Here are a small network's activations along a few directions, averaged over the inputs that share one value of a field.
Related values have similar rows: they may be neighbours, one step apart, or belong to one group.
In the rows, 500 means zero.
Strong random noise was added to every row along 5 fixed directions; ignore it. To show where, here is one row again and again, with new noise each time:
[683 312 518 480 499 446 406 740 449 204 316 213 707 679 613 600 586 716
 348 573]
[327 546 514 522 462 417 466 618 439 377 483 251 537 489 428 730 501 517
 399 513]
[293 536 498 778 412 428 468 755 391 344 528 254 504 507 593 612 570 673
 519 410]
[227 422 440 459 504 513 502 302 480 388 407 396 449 403 299 674 541 290
 310 565]
[588 501 215 579 752 517 415 293 891 577 364 771 632 373 504 403 502 294
 560 544]
[420 788 451 553 562 335 427 716 637 565 577 366 619 432 470 733 388 518
 569 474]
[457 694 495 514 632 436 489 522 608 620 576 544 540 410 447 595 420 435
 520 506]


Values of K:
k3: [672 641 547 382 543 491 552 394 550 756 588 703 484 464 397 460 317 382
 559 509]
k6: [427 249 470 508 572 622 567 217 464 400 411 630 401 482 515 315 649 416
 384 552]
k13: [407 492 630 484 421 519 609 367 390 492 503 522 372 465 473 504 541 449
 444 552]
k7: [474 569 586 548 433 462 569 551 363 591 626 526 428 510 518 457 461 562
 580 409]
k8: [559 710 515 445 524 449 540 583 580 615 640 565 525 468 532 521 395 516
 583 517]
k1: [475 598 594 447 480 555 588 440 467 615 604 650 388 484 496 394 468 449
 576 491]
k2: [515 445 586 349 419 489 554 519 386 392 501 373 484 552 483 566 496 521
 405 564]
k16: [744 470 546 335 667 508 477 399 631 606 492 673 613 533 564 385 471 495
 467 573]
k12: [542 505 435 457 390 472 457 672 578 373 430 381 539 534 623 465 527 579
 570 514]
k11: [635 446 356 375 604 568 452 317 638 608 423 680 533 478 395 490 447 348
 533 507]
k14: [340 548 574 445 397 528 563 446 306 671 664 545 333 456 371 543 423 410
 511 407]
k10: [631 486 478 378 495 489 477 418 547 515 410 483 594 538 346 572 435 451
 455 539]
k5: [362 529 551 396 340 511 469 505 333 560 560 390 376 529 339 641 466 462
 507 463]
k4: [522 410 668 470 558 559 545 519 369 434 491 443 504 554 511 488 560 584
 358 537]
k9: [435 713 547 348 481 451 496 533 605 607 606 485 431 450 421 581 426 410
 575 527]
k15: [503 463 467 435 431 515 460 421 490 572 508 508 488 481 446 481 464 463
 521 474]
The values of K form 5 separate groups.
- Which other values are in the same group as k1? Give them in the order they are listed. => k12, k9
- Which other values are in the same group as k4? Give them in the order they are listed. => k6, k16
- Which other values are in the same group as k2? Give them in the order they are listed. => k13, k8
- Which other values are in the same group as k10? Give them in the order they are listed. => k3, k7
